A small network was shown many inputs. Here are its activations along a few directions, one row for each input.
Each table varies a few parts of the input and shows all the possible inputs, shuffled.
Descriptions start from the smaller parts, as in this example, which fits no table here: one of 4 places along a line, together with either a single point or one of 9 places around a ring or (one of 2 separate values, together with one of 5 places around a ring).
Shared parts are said once, and a part with two or three values counts as separate values.
(in the rows, 128 means zero)

Table:
x1: 142	140	114	106	148	142	110	140	132	125	107	141	144	104	99	137	129	128	122	141
x2: 118	129	131	110	139	172	122	114	87	116	147	165	168	119	121	137	143	133	117	144
x3: 145	141	106	112	138	131	96	160	124	140	120	129	133	112	98	133	126	135	130	149
x4: 139	134	104	175	140	88	157	109	133	148	116	86	93	162	153	142	108	113	145	79
x5: 122	138	151	152	130	89	139	143	150	159	119	116	89	162	136	120	118	130	135	89
x6: 129	152	114	99	143	137	121	127	122	106	123	157	151	100	114	139	139	135	137	155
x7: 141	138	135	165	136	79	163	124	138	126	119	92	83	149	128	141	129	131	139	93
x8: 128	117	136	144	110	84	161	150	140	154	108	111	99	159	138	93	146	104	167	116
x9: 115	137	127	121	136	142	104	107	130	111	134	135	165	114	115	142	131	137	114	166
x10: 96	129	130	104	138	156	111	106	106	96	136	132	172	115	121	148	130	143	112	159
x11: 119	136	130	80	158	156	116	121	95	107	126	159	160	112	119	154	129	138	132	149
x12: 117	123	109	119	129	133	108	118	138	117	134	120	151	104	95	125	129	138	103	145
x13: 142	128	148	157	136	95	144	134	139	160	92	112	81	148	150	105	138	117	150	115
x14: 133	125	116	164	142	86	157	121	135	148	123	101	74	176	144	141	111	115	127	96
x15: 128	145	115	128	125	154	127	120	114	114	145	164	159	108	116	121	153	132	121	149
x16: 140	133	100	135	111	143	111	149	118	148	140	136	143	115	99	111	143	141	112	138
x17: 131	72	170	130	75	136	149	106	148	92	149	113	107	154	227	128	101	104	121	78
x18: 123	120	107	128	123	126	88	135	132	139	141	113	142	117	95	128	122	144	112	155
x19: 139	127	112	129	132	152	118	131	119	134	141	149	149	109	98	115	142	124	108	133
x20: 113	98	208	101	71	158	157	146	157	121	140	130	98	121	196	100	92	116	156	110
- Describe the family of inputs behind these rows. => either one of 2 separate values or one of 6 places along a line or (one of 3 separate values, together with one of 4 places along a line)
- Which other rows does x10 become when the place on the line of 4 takes its other values? List them by row number. => x9, x12, x18

Table:
x21: 164	185	131	70	198	153	104	139	64	96	100	205	190	81	89	167	176	138	169	160
x22: 111	83	70	141	131	119	111	19	116	65	211	103	156	161	162	187	80	117	67	149
x23: 129	128	139	53	183	165	141	85	36	59	98	205	189	58	133	180	159	140	153	141
x24: 143	121	174	81	163	101	194	58	77	80	78	152	128	122	229	172	124	110	172	62
x25: 128	92	196	165	86	114	139	185	173	220	121	93	60	119	156	16	123	109	150	87
x26: 112	82	78	174	128	86	128	26	139	92	154	68	132	188	199	167	107	115	73	90
x27: 112	205	109	73	227	150	138	178	80	166	67	158	156	133	41	109	179	130	176	168
x28: 120	148	165	110	67	226	67	192	168	136	167	173	183	68	99	79	147	152	105	187
x29: 129	127	160	104	96	188	85	208	152	222	125	142	160	64	50	37	150	141	119	163
x30: 136	42	187	140	31	114	140	166	184	134	103	97	90	162	203	88	105	81	170	78
x31: 89	73	179	98	54	227	129	112	165	87	185	166	157	105	208	89	81	106	99	120
x32: 164	168	43	164	144	97	80	135	113	183	157	94	145	147	8	143	142	162	74	212
x33: 136	123	130	132	50	119	102	236	187	218	105	143	82	119	103	64	125	133	157	153
x34: 108	101	67	138	129	134	83	41	89	74	187	110	179	106	94	189	123	165	57	198
x35: 124	156	63	140	164	126	44	115	138	91	165	94	178	88	26	186	116	161	68	185
x36: 137	120	152	47	176	135	180	59	73	42	137	199	152	114	197	183	105	96	156	121
x37: 161	134	82	207	147	32	128	146	164	155	138	38	42	189	91	139	109	135	101	97
x38: 100	98	175	95	41	245	96	150	141	88	170	182	180	74	141	99	140	155	84	166
x39: 139	153	47	204	157	49	84	167	150	181	118	84	98	156	29	146	127	150	96	100
x40: 112	87	214	131	30	187	145	123	182	113	146	131	115	138	242	96	101	122	102	91
x41: 154	187	109	111	210	66	162	155	104	184	59	185	88	126	86	102	166	113	196	108
x42: 99	165	165	138	158	96	239	107	113	118	75	104	79	170	196	146	127	106	213	86
x43: 129	179	158	134	191	72	187	165	85	166	72	105	60	192	145	104	161	117	212	85
x44: 137	116	80	221	110	73	163	105	181	104	134	43	74	192	144	184	100	119	104	65
- Changing only one part turns x33 into x41. The same change can be made to x40. Which row results? => x24
- Describe the family of inputs behind these rows. => one of 3 separate values, together with one of 8 places around a ring
- Which other rows does x34 become when the choice among 3 separate values takes its other values? List them by row number. => x23, x38
- Which other rows does x21 become when the choice among 3 separate values takes its other values? List them by row number. => x28, x35

Table:
x45: 119	92	156	128	88	158	124	100	144	105	149	113	150	111	146	127	115	123	102	140
x46: 100	141	142	103	138	185	114	116	110	87	153	170	181	99	139	142	121	134	124	171
x47: 153	139	135	176	147	75	171	139	131	154	87	81	76	159	132	142	120	102	166	83
x48: 138	158	74	136	159	119	87	98	91	127	123	110	154	98	92	148	147	158	109	127
x49: 132	88	129	135	82	168	151	131	137	111	160	153	108	142	175	132	103	120	103	100
x50: 134	175	79	91	204	132	123	109	79	115	105	159	169	100	69	151	161	134	124	150
x51: 123	126	85	176	129	102	138	121	133	162	138	121	108	166	113	123	129	128	98	86
x52: 164	161	124	120	121	113	80	208	150	219	96	139	131	90	38	58	163	144	149	162
x53: 158	139	91	163	137	110	110	98	129	148	130	73	121	123	107	134	127	142	97	127
x54: 124	112	155	113	101	158	89	106	133	90	157	112	176	117	156	147	116	138	103	136
x55: 126	109	183	146	78	127	171	125	138	125	119	145	113	164	192	117	141	100	147	108
x56: 98	109	138	110	122	172	101	110	107	75	143	152	176	86	133	142	132	135	115	150
x57: 132	130	106	174	140	70	164	135	127	165	114	119	82	191	144	111	146	113	142	110
x58: 139	129	150	149	140	44	168	118	157	157	114	86	56	180	131	141	118	126	161	81
x59: 116	106	197	129	97	126	176	134	138	118	119	105	101	153	184	119	113	99	175	88
x60: 110	138	115	44	168	195	125	119	88	78	130	186	167	94	141	135	132	146	122	168
x61: 129	100	183	107	101	105	170	121	165	111	125	107	66	141	208	115	94	119	164	76
x62: 99	159	68	131	180	123	116	123	110	122	136	155	158	122	74	150	129	132	119	166
x63: 127	143	83	152	154	103	85	124	130	120	143	91	141	143	102	153	120	146	94	142
x64: 141	105	168	77	72	174	95	223	161	171	118	185	125	84	86	73	132	122	147	191
- Describe the family of inputs behind these rows. => one of 2 separate values, together with either a single point or one of 9 places along a line
- Changing only the choice among 2 separate values turns x45 into x53. The same change can be made to x60. Which row results? => x50
- Which other rows does x63 become when the choice among 2 separate values takes its other values? List them by row number. => x54

Table:
x65: 124	115	138	171	103	86	141	129	160	174	117	89	84	157	146	95	120	123	134	104
x66: 130	118	145	158	110	96	157	124	153	126	131	100	83	160	173	143	97	116	145	78
x67: 136	118	146	144	112	96	163	122	147	122	122	91	80	160	181	144	98	116	148	88
x68: 113	115	157	159	114	87	152	130	153	139	122	93	78	158	151	126	110	129	137	86
x69: 127	130	155	157	122	89	166	135	143	166	112	93	80	161	144	101	126	121	153	105
x70: 149	103	127	167	97	111	152	119	155	144	125	100	86	147	165	122	109	116	116	72
x71: 145	126	135	172	118	96	158	151	132	161	124	121	86	168	144	103	140	105	150	92
x72: 131	133	157	168	116	85	159	137	152	166	121	101	85	169	140	106	129	120	143	104
x73: 143	128	132	159	122	98	159	149	124	163	112	114	80	161	154	100	138	113	154	97
x74: 132	175	71	62	183	169	56	154	93	132	119	184	203	55	14	139	157	163	112	213
x75: 107	98	152	72	82	217	81	130	125	97	154	177	202	68	127	113	129	139	107	180
x76: 121	96	138	158	104	79	135	125	165	135	125	80	78	157	161	116	108	119	125	99
x77: 123	121	139	130	123	98	164	127	144	125	110	98	75	160	184	140	93	116	149	82
x78: 138	171	68	87	176	168	48	157	98	132	144	185	205	61	6	135	161	158	99	217
x79: 112	122	166	72	101	211	90	136	119	91	156	195	198	75	129	120	137	138	118	180
x80: 118	119	168	58	102	212	101	133	113	87	150	185	196	76	134	122	139	137	123	188
x81: 150	122	139	141	130	105	177	127	141	129	112	115	79	154	169	127	116	102	143	75
x82: 111	124	166	46	112	207	99	134	115	86	136	195	194	73	138	122	137	134	131	183
x83: 143	169	75	76	178	169	57	153	93	128	136	175	207	57	10	138	162	157	112	220
x84: 104	130	67	117	161	174	82	77	82	80	163	149	214	97	81	167	144	145	76	178
x85: 105	149	81	104	180	173	102	78	66	75	156	159	206	98	85	173	151	147	96	180
x86: 103	153	87	90	187	173	104	82	70	73	143	160	213	102	87	178	148	144	100	174
x87: 143	107	126	173	101	101	143	147	141	168	118	100	93	162	148	96	131	109	139	92
x88: 158	122	144	153	119	107	171	124	141	131	121	107	81	153	169	128	118	111	136	79
x89: 151	122	143	168	117	108	166	125	147	135	129	116	84	152	161	128	116	110	133	69
x90: 117	115	155	147	118	85	158	126	147	135	113	88	74	153	158	126	111	128	146	93
x91: 139	133	135	148	128	96	161	149	128	163	96	120	83	162	156	105	136	112	161	91
x92: 121	120	158	133	130	79	157	131	152	127	103	91	76	162	165	127	112	119	149	95
x93: 127	99	129	158	90	99	143	118	161	134	126	84	85	155	177	138	89	122	128	82
x94: 130	136	156	143	128	82	169	136	148	161	100	102	81	168	149	108	129	116	156	107
x95: 103	155	83	117	176	172	90	81	75	80	160	165	212	99	82	175	149	153	87	171
x96: 143	152	59	87	155	169	37	152	110	133	141	166	214	57	8	134	156	158	89	221
- Changing only one part turns x75 into x79. The same change can be made to x70. Which row results? => x89
- Describe the family of inputs behind these rows. => one of 4 places along a line, together with either one of 3 separate values or one of 5 places around a ring
- List by row number the other rows that have the place on the line of 4 in common with x88. => x67, x69, x73, x80, x83, x85, x90
- Which other rows does x96 become when the choice among 3 separate values takes its other values? List them by row number. => x75, x84

Table:
x97: 118	101	196	104	83	146	170	127	129	109	117	142	108	141	206	120	124	119	161	110
x98: 125	99	198	113	80	159	155	124	158	112	138	133	117	122	192	105	107	111	138	107
x99: 113	92	196	105	66	153	139	140	166	115	132	134	121	133	187	107	106	118	131	115
x100: 143	142	72	185	156	64	142	113	131	157	121	79	80	163	119	142	118	125	123	95
x101: 113	83	164	127	80	149	156	93	143	89	146	116	116	138	210	142	94	116	125	93
x102: 147	140	84	187	140	68	124	141	136	164	126	84	84	160	109	130	125	130	127	105
x103: 126	133	79	115	144	178	73	110	93	111	157	168	211	92	75	123	167	137	81	194
x104: 145	160	90	86	161	183	87	146	96	113	145	199	186	75	71	135	150	135	114	177
x105: 115	85	184	132	70	153	138	122	153	95	154	125	121	135	193	128	102	120	120	98
x106: 155	147	101	169	147	73	141	141	140	185	106	91	85	146	101	110	132	122	147	112
x107: 146	148	89	165	166	60	154	133	122	166	90	85	83	170	116	131	136	118	151	95
x108: 118	144	93	73	170	148	61	132	119	102	136	149	186	63	36	151	135	157	103	203
x109: 107	144	112	83	140	203	82	138	93	117	148	176	200	71	68	126	144	157	99	183
x110: 147	162	115	169	169	58	157	146	125	173	98	110	71	164	105	117	151	125	152	101
x111: 101	159	115	87	169	168	106	96	84	87	139	165	204	101	91	173	143	151	120	180
x112: 143	146	106	166	141	67	122	159	153	185	100	95	91	156	91	108	135	130	132	110
x113: 114	91	180	108	94	145	169	114	135	97	124	125	113	144	208	128	107	104	153	97
- Describe the family of inputs behind these rows. => either one of 5 separate values or (one of 2 separate values, together with one of 6 places around a ring)
- Which other rows does x110 become when the choice among 2 separate values takes its other values? List them by row number. => x97
- Which other rows does x106 become when the place on the ring of 6 takes its other values? List them by row number. => x100, x102, x107, x110, x112
- Which other rows does x113 become when the choice among 2 separate values takes its other values? List them by row number. => x107

Table:
x114: 106	102	162	68	110	183	108	144	125	108	121	144	187	100	116	116	131	122	134	163
x115: 127	89	129	191	114	67	149	89	145	107	137	60	94	186	179	144	121	108	120	86
x116: 121	121	66	121	155	165	93	79	96	77	153	148	195	111	105	167	139	133	66	146
x117: 114	150	199	98	112	157	142	146	131	116	141	186	121	115	169	110	130	133	157	139
x118: 127	153	98	123	147	137	100	163	100	165	119	127	152	100	41	133	141	157	143	161
x119: 112	85	191	158	60	125	137	146	181	141	143	109	90	153	187	90	100	114	124	80
x120: 143	123	121	196	105	71	136	159	168	194	126	86	70	169	113	97	120	121	128	91
x121: 99	169	133	130	170	117	167	78	95	101	136	151	107	144	156	156	135	149	121	126
x122: 167	141	109	135	149	70	145	157	157	171	85	100	79	148	120	108	125	104	157	107
x123: 152	176	108	132	168	120	143	162	108	173	111	164	122	145	106	99	156	108	155	131
x124: 134	106	197	114	86	137	156	151	157	124	112	120	90	117	171	124	100	127	160	83
x125: 94	129	89	105	159	133	120	79	90	91	122	121	167	129	119	169	136	146	107	158
x126: 135	108	117	81	89	216	88	133	121	109	160	177	191	76	127	114	126	129	98	177
x127: 151	146	78	130	143	147	74	142	112	151	143	140	162	68	32	125	150	160	107	182
x128: 139	122	124	139	153	77	161	92	135	91	111	86	93	160	178	166	111	110	142	89
- Describe the family of inputs behind these rows. => one of 3 separate values, together with one of 5 places along a line
- Changing only the place on the line of 5 turns x123 into x120. The same change can be made to x121. Which row results? => x115

Table:
x129: 136	135	146	133	123	126	139	152	150	171	118	133	109	126	109	85	132	120	131	122
x130: 143	99	130	150	83	137	124	142	143	140	140	124	119	136	154	109	122	115	122	110
x131: 123	161	87	83	171	197	84	117	69	90	149	202	220	78	68	157	163	147	102	189
x132: 110	148	91	85	149	171	50	131	116	117	148	162	215	71	44	140	139	156	98	211
x133: 107	105	178	117	98	157	149	107	137	82	150	130	116	124	188	148	96	133	120	97
x134: 125	132	101	153	146	85	138	134	127	141	109	103	96	166	123	145	123	127	126	93
x135: 149	144	128	150	149	76	136	137	144	141	112	114	91	140	115	129	137	126	142	114
x136: 137	132	98	186	151	77	156	87	129	137	129	76	98	165	136	142	125	119	122	98
x137: 150	138	121	132	129	109	142	156	124	161	112	105	88	124	120	117	122	132	160	125
x138: 120	101	155	96	111	144	154	114	134	105	109	131	128	136	184	121	121	108	134	112
x139: 108	114	173	124	97	129	137	130	135	123	131	128	127	142	168	116	127	124	153	136
- Describe the family of inputs behind these rows. => either one of 2 separate values or one of 9 places along a line
